A small network was shown many inputs. Here are its activations along a few directions, one row for each input.
Each table varies a few parts of the input and shows all the possible inputs, shuffled.
A made-up example of a description, with smaller parts first: values(2) and (point or line(11) or (line(6) and ring(8))).
Shared parts are said once, and a part with two or three values counts as separate values.
In the rows, 128 means zero.

Other details of the inputs vary at random and push rows far along two fixed directions, the same in every table; ignore that.
To show where, the next rows are all for the same input, with only those details redrawn:
[122 149 146 125 123 121 151 104 100 133 116 136]
[ 94  81 124  23  93 112 143  87 134 153  76 116]
[119  64 105 105 122 118 143 117 161 129 101 123]
[121 147 145 124 123 120 151 104 101 133 115 136]
[ 94  81 124  21  92 112 143  87 134 153  76 115]
[119 212 178 123 116 122 156  92  56 141 121 143]
[123 126 133 129 126 120 149 110 117 131 115 134]
[141  85 106 184 149 125 148 134 156 110 128 135]

Table:
row 1: [183 132 132 210 148 147 111 159 128  82 151 120]
row 2: [167  95 117 144 132 151  96 145 146 103 147 121]
row 3: [135 142 125  92 196 127  89 176 128 141 130  99]
row 4: [103  80  77 149 200 101  90 214 195 142 139 116]
row 5: [100  84  93 108  94 138 113 140 182 138 125 117]
row 6: [184 136 133 203 148 141 120 158 125  80 153 122]
row 7: [114 108 126 101 117 123 133  99 122 150 113 128]
row 8: [179 144 138 202 144 152 105 150 116  93 157 126]
row 9: [126 118 128 132 131 129 132 106 121 143 134 140]
row 10: [105 169 134 134  94 136 126 133 128 131 134 127]
row 11: [112 161 130 128 101 141 124 131 129 134 152 139]
row 12: [126 205 176 125 124 127 145  89  60 148 143 153]
row 13: [141  84 106 185 149 125 148 135 157 110 128 134]
row 14: [142  79 126  36  97 131 107 121 144 118 105 101]
row 15: [101 122 113 103  94 130 129 133 157 127 133 127]
row 16: [147 144 137 200 154 127 152 126 118 113 152 152]
row 17: [161 186 171 113 115 145 111 120  75 116 149 129]
row 18: [109 138 117 138 103 143 118 137 147 136 150 135]
row 19: [134  53  91 164 144 123 138 132 173 120 116 127]
row 20: [111 153 115  92 197  93 103 154 126 169 112 127]
row 21: [100 232 165 117  87 132 138 118  78 134 139 135]
- What do these inputs look like to the network? => values(3) and (point or ring(6))
- Change only the values(3) part in row 1. List by row number the other rows that result. => row 10, row 19
- Change only the ring(6) part in row 21. List by row number the other rows that result. => row 5, row 10, row 11, row 15, row 18
- Change only the ring(6) part in row 7. List by row number the other rows that result. => row 9, row 12, row 13, row 16, row 19

Table:
row 22: [104 146 151  62 102 119 119 103  94 159 110 122]
row 23: [140 107 140 109  98 135 142  97 121 115 125 122]
row 24: [131 191 159  85 113 136 113 113  78 142 135 131]
row 25: [110  66  92  99 125 123 141 118 176 145 109 125]
row 26: [115 153 147  99 139 116 132 124  97 146 126 133]
row 27: [129 154 138 118 113 136 118 120 115 129 142 137]
row 28: [101  81 110  55  98 118 117 119 153 142  89 108]
row 29: [164 124 136 190 123 138 147 120 124  93 146 136]
row 30: [ 97 154 140  64 103 119 144  90 108 161 109 135]
row 31: [154 167 155 191 126 138 153 115  90  99 134 144]
row 32: [144 129 119 190 139 142 132 153 149 108 151 129]
row 33: [111 184 162  76  91 131 124 109  91 142 122 127]
row 34: [134 167 138 144 156 122 133 126 105 138 139 143]
row 35: [133 117 117 169 134 127 123 137 142 123 134 131]
row 36: [125  51  80 147 133 134 131 131 186 127 122 124]
row 37: [133 125 116 166 154 115 133 149 142 115 133 134]
row 38: [129 104 113 182 137 134 130 138 148 120 142 133]
row 39: [111 177 159  58 108 118 120 113  81 151 102 113]
row 40: [103  83 103  82 114 112 137 125 163 134 100 118]
row 41: [105  78 107  63 103 121 116 106 153 149 103 120]
row 42: [114 155 147  69  96 128 117 116 109 139 120 123]
row 43: [145 165 144 133 138 138 117 144 110 113 138 117]
row 44: [143 143 156 101  91 133 145  83  95 123 125 131]
row 45: [108  88 113  60  97 130 127 128 159 129 103 104]
row 46: [129 155 141  78 113 129 113 131 109 128 119 112]
row 47: [ 95 174 156  78 107 117 144  99  88 154 120 137]
row 48: [147 114 111 190 151 128 120 141 146 122 145 138]
row 49: [108 145 139  55  91 137 126 101 112 147 117 122]
row 50: [128  88 106 114 117 128 116 149 167 114 123 116]
row 51: [112 185 161  69 137 122 133 100  78 156 117 134]
row 52: [129 112 110 176 137 136 138 145 149 114 128 123]
row 53: [151 192 161 171 148 146 119 144  85 117 163 132]
row 54: [135 117 113 144 154 115 128 151 143 118 126 125]
row 55: [122 150 144  78 128 128 117 106 101 153 115 123]
row 56: [160 177 161 188 120 137 152 113  89  93 147 138]
row 57: [154 113 117 157 150 141 112 159 151 108 144 118]
row 58: [100 150 150  67 118 113 133 109 100 154 115 132]
row 59: [116  79 113  79 106 131 112 130 156 131 125 120]
row 60: [119  67 109  74 132 127 110 128 153 143 104 105]
row 61: [133 167 142 151 132 123 124 133 106 127 130 131]
row 62: [119  68  96 138 125 133 130 134 174 127 113 117]
row 63: [142 180 151 164 145 127 121 136  91 132 137 132]
row 64: [146 127 124 168 158 133 119 146 131 120 134 124]
row 65: [118  78  98 156 143 127 143 140 168 127 133 131]
row 66: [141 173 139 175 127 141 128 129 112 117 159 144]
row 67: [119  60  93 129 122 125 124 133 180 127 112 120]
row 68: [136 117 121 151 168 123 129 145 142 122 129 127]
row 69: [133 195 164  86 121 141 114 112  77 140 136 127]
row 70: [139 137 123 173 164 118 131 149 130 121 139 137]
row 71: [134 170 135 181 132 134 135 118 108 128 144 145]
row 72: [140 165 146 170 148 129 121 138  94 133 146 134]
row 73: [132 191 149 190 132 132 137 130  96 119 140 138]
row 74: [140  84 108 146 135 134 113 152 163 115 143 127]
row 75: [ 93 151 151  59 106 114 136 101  95 158 116 133]
row 76: [116  76 104  81 104 128 118 135 171 122 108 111]
row 77: [104  86 121  47 133 117 123 117 140 150 101 114]
row 78: [144 117 119 156 157 130 119 151 139 115 126 114]
row 79: [162  74 112 212 142 140 143 136 154  95 142 141]
row 80: [150 200 152 179 137 134 122 148  94 109 155 136]
row 81: [124  85 104 168 135 138 134 138 156 123 133 126]
row 82: [125 106 108 162 142 121 141 138 157 122 132 137]
row 83: [132 187 150 170 149 118 139 134  97 129 144 147]
row 84: [150 187 148 183 152 133 121 130  88 132 150 141]
row 85: [129  79 107  73 115 130 106 140 160 129 114 109]
row 86: [107 166 155  67 102 119 120 104  90 155 105 123]
row 87: [131  70 100 139 123 137 118 145 178 116 138 122]
row 88: [105  83 107  83 122 110 131 125 160 141 105 124]
row 89: [163  32  89 206 140 136 142 142 188  87 127 136]
row 90: [131  84 103 172 141 128 121 142 157 121 140 130]
row 91: [124 187 148 177 140 127 152 126  97 131 142 144]
row 92: [138 191 152 162 165 122 136 140  91 119 140 134]
row 93: [111  76  95 121 133 118 144 140 173 125 109 117]
row 94: [115 107 124  44  97 129 110 112 138 142 112 119]
row 95: [101  73 112  46  92 132 122 118 159 142 109 108]
row 96: [164 160 148 201 132 141 153 110  92 106 145 153]
row 97: [121  99 105 140 140 113 135 145 158 120 123 127]
row 98: [126  87  99 152 145 121 136 135 167 129 134 139]
row 99: [118 192 164  69  96 129 118 112  80 142 123 126]
row 100: [154 118 120 175 148 140 112 159 140 109 158 128]
row 101: [139 132 120 187 162 122 136 140 137 124 148 148]
- What do these inputs look like to the network? => line(4) and (values(2) or (values(3) and line(6)))
- Changing only the line(4) part turns row 42 into row 27. The same change can be made to row 29. Which row results? => row 44
- Changing only the line(4) part turns row 69 into row 43. The same change can be made to row 96. Which row results? => row 31
- Change only the values(3) part in row 73. List by row number the other rows that result. => row 40, row 76

Table:
row 102: [ 97 137 142  34  84 124 123  94 106 159 101 119]
row 103: [116 135 135  98 116 121 138 116 120 134 119 128]
row 104: [131 108 121 122 126 127 125 123 134 128 120 125]
row 105: [146  84 103 173 144 127 127 146 162 108 130 126]
row 106: [114  56 100  82 123 121 125 121 166 139  99 114]
row 107: [123 110 120 124 129 128 127 123 136 135 123 127]
row 108: [134 107 108 184 145 130 132 148 158 115 137 133]
row 109: [130 108 119 127 120 130 128 133 142 117 124 120]
row 110: [144 156 140 181 132 140 128 136 113 115 151 138]
row 111: [102 116 131  50  98 121 129 102 126 151 109 124]
row 112: [131 183 160 120 119 130 138 111  85 128 130 134]
row 113: [124 134 127 103 141 124 114 142 130 135 129 121]
row 114: [131 147 137 149 137 126 138 126 113 126 128 131]
row 115: [116  91 111  70 132 121 105 141 156 139 113 106]
row 116: [127 121 131 111 124 121 135 119 126 128 120 129]
row 117: [141 102 108 174 138 134 130 146 160 108 144 133]
row 118: [121 152 140 129 120 126 137 122 115 132 132 137]
row 119: [120 137 136  96 113 127 133 115 120 130 120 126]
row 120: [104  90 115  69 109 123 122 113 145 146 104 119]
row 121: [154  91 107 185 153 135 128 145 158 106 144 133]
row 122: [130 123 134 113 117 129 129 124 123 123 120 121]
row 123: [139 116 109 161 161 125 110 163 152 122 140 124]
row 124: [130 181 160 122 114 136 129 111  82 136 135 133]
row 125: [137 152 130 181 133 133 132 138 123 118 144 136]
row 126: [121 128 129 112 115 124 130 122 128 128 117 123]
row 127: [125 177 155 124 116 131 129 111  87 140 131 135]
row 128: [143 103 110 177 135 137 127 149 157 107 142 128]
row 129: [142 140 138 146 131 134 127 127 114 119 134 130]
row 130: [147 138 123 195 145 138 133 141 134 112 158 141]
row 131: [129 138 123 140 157 123 117 152 131 130 139 130]
row 132: [130 182 159 121 118 133 131 108  84 135 137 138]
row 133: [126 198 158 159 132 128 144 122  81 130 138 137]
row 134: [122  54 100  83 123 121 127 122 170 133 106 118]
row 135: [131  86 110 133 133 127 129 129 156 126 130 130]
row 136: [121 197 152 132 149 125 122 138  87 143 136 132]
- What do these inputs look like to the network? => ring(5) and (point or ring(6))
- Changing only the ring(5) part turns row 136 into row 131. The same change can be made to row 108. Which row results? => row 118
- Change only the ring(6) part in row 119. List by row number the other rows that result. => row 112, row 117, row 121, row 130, row 132
